A small network was shown many inputs. Here are its activations along a few directions, one row for each input.
In each table, some parts of the input vary, and every possible input appears once, in random order.
A made-up example of a description, with smaller parts first: one of 3 separate values, together with either a single point or one of 9 places around a ring or (one of 4 places along a line, together with one of 8 places around a ring).
Shared parts are said once, and a part with two or three values counts as separate values.
In the rows, 128 means zero.

Other details of the inputs vary at random and push rows far along three fixed directions, the same in every table; ignore that.

A family of inputs:
row 1: [158 113 151 135 148 117 124 126 104 164 150 157 135]
row 2: [145 107 141 126 137  74 110 157 201 177 163 135 143]
row 3: [145 117 143 167 135 138 139 132 113 145 167 130 145]
row 4: [124 129  91  87 146 112 109 143 184 116  98 127 121]
row 5: [149 115 165 156 121 144 127 130 115 142 155 144 137]
row 6: [113 146  91 117 122 160 149 118  90  94 106 130 117]
row 7: [132 108 166 151 110 123 132 121 104 147 153 137 149]
row 8: [118 166 105 148 106 148 117  82 130 155 121 159 165]
row 9: [ 93 148 124 115 119 107 115 135 174 108  86 106 123]
row 10: [139 162 102 169 117 132 136  73 143 131 122 157 161]
row 11: [122 107 153  94 171  98 119 186 142 135 136  92  90]
row 12: [147 107 145 166 122 126 147 121 115 145 163 132 135]
row 13: [136 107 165 153 111 129 123 127 102 148 147 139 147]
row 14: [137 128 138 158 121 130 135 143 102 150 171 137 145]
row 15: [108 148 102 107 120 163 131 106  86  98 108 111 127]
row 16: [119 138  91 119 113 150 140 110  89  89 104 130 111]
row 17: [128  88 162 111 125 152 146 159  60  99 124 101 108]
row 18: [118 139  91  85 155 113 109 142 184 113 111 118 128]
row 19: [122  94 163 108 130 157 154 160  62 102 128  99 111]
row 20: [ 94 146 104 114 114 121 103 141 169 127  91 105 111]
row 21: [133 133 104  93 150 140 129  94  89 100  95 141 108]
row 22: [110 103 140 120 121  95 137 192 145 125 140  84  84]
row 23: [153 124 171 154 118 131 139 123 117 137 159 135 141]
row 24: [126 128  96 128 128 158 144 100 100  85 100 123 111]
row 25: [123 103 154  93 167 101 126 188 144 142 128  99  85]
row 26: [146 114 144 166 131 141 146 134 115 151 159 136 140]
row 27: [141  91 164 114 128 157 147 149  73  91 136 100  92]
row 28: [ 96 153 120 118 138 132 106 138 184 103 105 110 113]
row 29: [133 150  94 130 132  88  86 110 227 167 121 167 161]
row 30: [143 120 167 153 127 149 134 131 117 145 159 143 140]
row 31: [105 137  98 133 134 123 117 141 182 111  92 111 106]
row 32: [111 138 103 106 107 150 138  94  88  98 104 113 118]
row 33: [163 123 157 133 145 104 136 119 105 159 153 148 139]
row 34: [ 98 156 110 111 111 108 115 134 171 121  94  96 115]
row 35: [118 114 144 120 122  93 142 197 145 122 135  80  90]
row 36: [112 163 118 153 118 144 109  81 131 136 121 163 178]
row 37: [175 111 141 122 135 112 142 126 118 149 164 146 158]
row 38: [128 157 121 156 112 141 119  66 146 128 127 168 155]
row 39: [148 151  91 123 137 138 122  82 147 145 129 182 176]
row 40: [116 137 103 109 108 156 129 100  86 100  98 116 116]
row 41: [119 140  90 120 116 155 142 117  89  90 102 132 115]
row 42: [133 119 156 137 148  66 104 149 187 187 152 137 124]
Description of these inputs: one of 6 places along a line, together with either one of 2 separate values or one of 5 places around a ring.
The inputs of row 28 and row 5 match in every part but the place on the line of 6. If row 11 is changed in the same way as row 28 into row 5, which row does it become?
> row 1
The inputs of row 2 and row 29 match in every part but the place on the line of 6. If row 7 is changed in the same way as row 2 into row 29, which row does it become?
> row 13
Start at row 38 and move only the place on the ring of 5, one step at a time. The first step leads to row 7. Which rows follow, in order?
> row 32, row 22, row 12
List by row number the other rows that have the place on the line of 6 in common with row 34.
> row 9, row 10, row 23, row 33, row 35, row 37

A family of inputs:
row 43: [ 91 140 110  90 134  98 104 135 178 117  81 108 102]
row 44: [130 158 125 198  95 138 123  89 136 161 162 181 193]
row 45: [155 149 115 170 111 115 122  70 133 177 159 181 190]
row 46: [142 136 107 103 136 155 144  75  90  85 101 152 128]
row 47: [128  60 176  86 161 114 131 226 138 109 138  65  73]
row 48: [105 129 106 100 144 108 106 137 192 102  84 114 100]
row 49: [154  93 190 199 108 127 154 164  78 172 211 134 145]
row 50: [164  75 177  89 154 155 171 165  32  94 155  98 105]
row 51: [142 143  85 114 139 164 151  85  90  91 112 147 123]
row 52: [131 140 107 102 133 148 140  74  80  92  99 142 137]
row 53: [128  80 178  89 167  99 142 222 132 115 137  62  62]
row 54: [ 91 146  88 101 137 107 111 146 178 122  91 104  97]
row 55: [142 154 132 169 124 124 108  70 125 186 150 193 180]
row 56: [130  66 153 101 156 109 141 228 137 114 145  59  60]
row 57: [143 140  88 103 135 168 148  89  94  87 113 146 136]
row 58: [ 95 141  91  95 125  99 112 141 180 119  89 102 102]
row 59: [130 139 114 168 122  74  88 133 245 187 143 153 153]
row 60: [ 95 156 146 185  99 101  81 139 237 191 130 141 159]
row 61: [ 92 146 111  85 137 112  96 150 178 115  83 114 110]
row 62: [177  83 184 156 128 120 147 158  81 185 212 133 163]
row 63: [134 161 129 210  98 137 123  83 130 173 147 176 179]
row 64: [173  81 203 151 137 120 139 152  79 183 204 140 163]
row 65: [167  76 158  93 145 155 179 171  34  96 163  91 106]
row 66: [ 76 160 119 127 120 126 104 138 185 104  91  89  92]
row 67: [106 139 111  89 152 116 109 143 195 103  88 117 106]
row 68: [139 142 104 109 148 163 143  79  88  89 103 154 123]
row 69: [126 141  88 101 124 162 140  89  78 101 108 138 140]
row 70: [123 141 107  96 133 162 132  83  77  99 100 146 140]
row 71: [ 98 154 145 189  92  88  84 131 236 191 128 139 151]
row 72: [144 144  88 107 128 149 153  82  88  88 109 139 133]
row 73: [ 78 148 100 129 108 109 121 150 186  95  92  98 102]
row 74: [104 157 135 194  94  78  93 138 234 187 128 139 155]
row 75: [130 145  88 100 119 163 136  96  76  99 107 143 139]
row 76: [ 94 150  88 101 132 108 107 152 176 121  90 108  97]
row 77: [106 151  90 103 148 107 121 147 188 109  95 105  98]
row 78: [141 144 108 103 137 149 145  76  86  86 100 146 133]
row 79: [141 131  83 110 134 172 142  90  93  85 112 144 139]
row 80: [153  89 207 195 104 140 142 155  78 184 196 129 141]
row 81: [149 152 134 162 108 117 105  72 124 180 147 196 184]
row 82: [133 143  87 104 112 151 139  87  75  99 104 142 131]
row 83: [113 152 118 131 100 169 136  74  84  82 105 122 127]
row 84: [142  87 185 156 141  64 118 215 180 206 195  98 120]
row 85: [125 148 104 106 133 159 130  86  71 100  98 151 126]
row 86: [157 143 127 180 134 134 110  71 139 170 152 199 179]
row 87: [ 80 150 108 127 115 125 115 154 184 104  81  94 110]
row 88: [172  85 201 162 142 115 141 149  75 186 202 141 149]
row 89: [136  85 187 117 117 175 161 161  31  91 159  75 100]
row 90: [137  68 161  87 145  97 150 222 138 112 145  59  62]
The inputs of row 57 and row 90 match in every part but one. If row 67 is changed in the same way as row 57 into row 90, which row does it become?
> row 46
The inputs of row 74 and row 87 match in every part but one. If row 52 is changed in the same way as row 74 into row 87, which row does it become?
> row 64
Describe the family of inputs behind these rows.
> one of 3 separate values, together with either one of 4 places along a line or (one of 2 separate values, together with one of 6 places along a line)
Which other rows does row 55 become when the choice among 2 separate values takes its other values? List them by row number.
> row 54
Which other rows does row 89 become when the choice among 3 separate values takes its other values? List them by row number.
> row 66, row 83
Start at row 66 and move only the place on the line of 4, one step at a time. The first step leads to row 80. Which rows follow, in order?
> row 63, row 49

A family of inputs:
row 91: [171  93 187 144 124 117 143 135  70 169 183 143 150]
row 92: [108 157 126 188  96  99  91 121 207 190 133 154 170]
row 93: [127 129  99 103 134 154 142 120 111  80 109 122 119]
row 94: [104 149 119 111 146  97  94 140 207 136  94 131 115]
row 95: [ 95 138 114 116 111 151 128 127 138  83  87 101 102]
row 96: [109 148 112 131 140  99 104 150 218 142 116 122 131]
row 97: [142 105 134 124 129 116 137 162 119 137 149 118 112]
row 98: [107 135  97  83 137 132 119 128 135  97  91 109 111]
row 99: [111 134 140 155  96 117 114 139 160 153 133 121 134]
row 100: [143  80 139  88 132 140 170 169  55  80 135  79  80]
row 101: [167  92 169 144 128 134 149 143  69 165 191 137 152]
row 102: [115 141 112 140 135  90  99 152 225 151 121 133 121]
row 103: [110 138 138 120 133  80  91 160 209 167 126 126 136]
row 104: [171  95 155 137 126 142 168 128  41 132 171 127 135]
row 105: [110 132 105  87 145 140 120 127 139  89  91 110 109]
row 106: [139  78 189 110 144  86 125 213 133 164 162  93  96]
row 107: [141 127 111 125 127 144 145 105 107  97 123 135 126]
row 108: [154 146 106 150 124 144 139  79  90 145 142 173 164]
row 109: [103 143  97  99 139 108 102 134 176 125  90 119 108]
row 110: [138  77 198 111 148  97 125 213 141 152 165  90 105]
row 111: [133 156 138 186 103 132 122  86 110 169 157 168 174]
row 112: [152 148 111 155 119 141 134  82 105 153 151 173 180]
row 113: [152  88 183 145 143  99 116 176 144 180 176 124 124]
row 114: [141  76 201 116 145  88 129 205 142 151 161  89  97]
row 115: [136 157 127 165  97 158 132  75  86 141 144 159 164]
row 116: [122 131 105  97 143 157 140 115 107  87 106 120 119]
row 117: [111 134  98  93 149 142 131 127 133  88  90 114  96]
row 118: [133 148 104 133 132 137 135  92 133 111 113 144 139]
row 119: [127 134  91 102 125 147 141 116 105  92 112 125 125]
row 120: [127 132 109 107 139 149 144 102 105  89 105 125 116]
row 121: [158 146 116 162 130 146 135  78 107 147 147 181 168]
row 122: [107 137 138 167 106 107 113 139 159 161 138 132 139]
row 123: [125 156 123 161 115 162 135  75  87 118 126 156 152]
row 124: [101 146  97 105 134 105 115 130 181 118  94 112 110]
row 125: [126 131 107 100 130 138 132 101 101 100 102 124 119]
row 126: [102 158 114 165 112 130 111 101 163 131 111 148 144]
row 127: [139 140 142 195  99 144 121  90 124 166 151 171 180]
row 128: [128  97 164 109 125 169 162 161  47  78 134  75  83]
row 129: [122 133  96  96 139 145 139 115  99  98 102 124 109]
row 130: [115 133 107  94 141 137 126 111 131  87  88 115 105]
The inputs of row 101 and row 116 match in every part but one. If row 115 is changed in the same way as row 101 into row 116, which row does it become?
> row 128
The inputs of row 112 and row 96 match in every part but one. If row 111 is changed in the same way as row 112 into row 96, which row does it become?
> row 123
Describe the family of inputs behind these rows.
> one of 2 separate values, together with either one of 5 places around a ring or (one of 3 separate values, together with one of 5 places along a line)
Which other rows does row 102 become when the place on the line of 5 takes its other values? List them by row number.
> row 94, row 113, row 117, row 121
Which other rows does row 109 become when the choice among 3 separate values takes its other values? List them by row number.
> row 98, row 125
Which other rows does row 109 become when the place on the line of 5 takes its other values? List them by row number.
> row 97, row 106, row 108, row 129
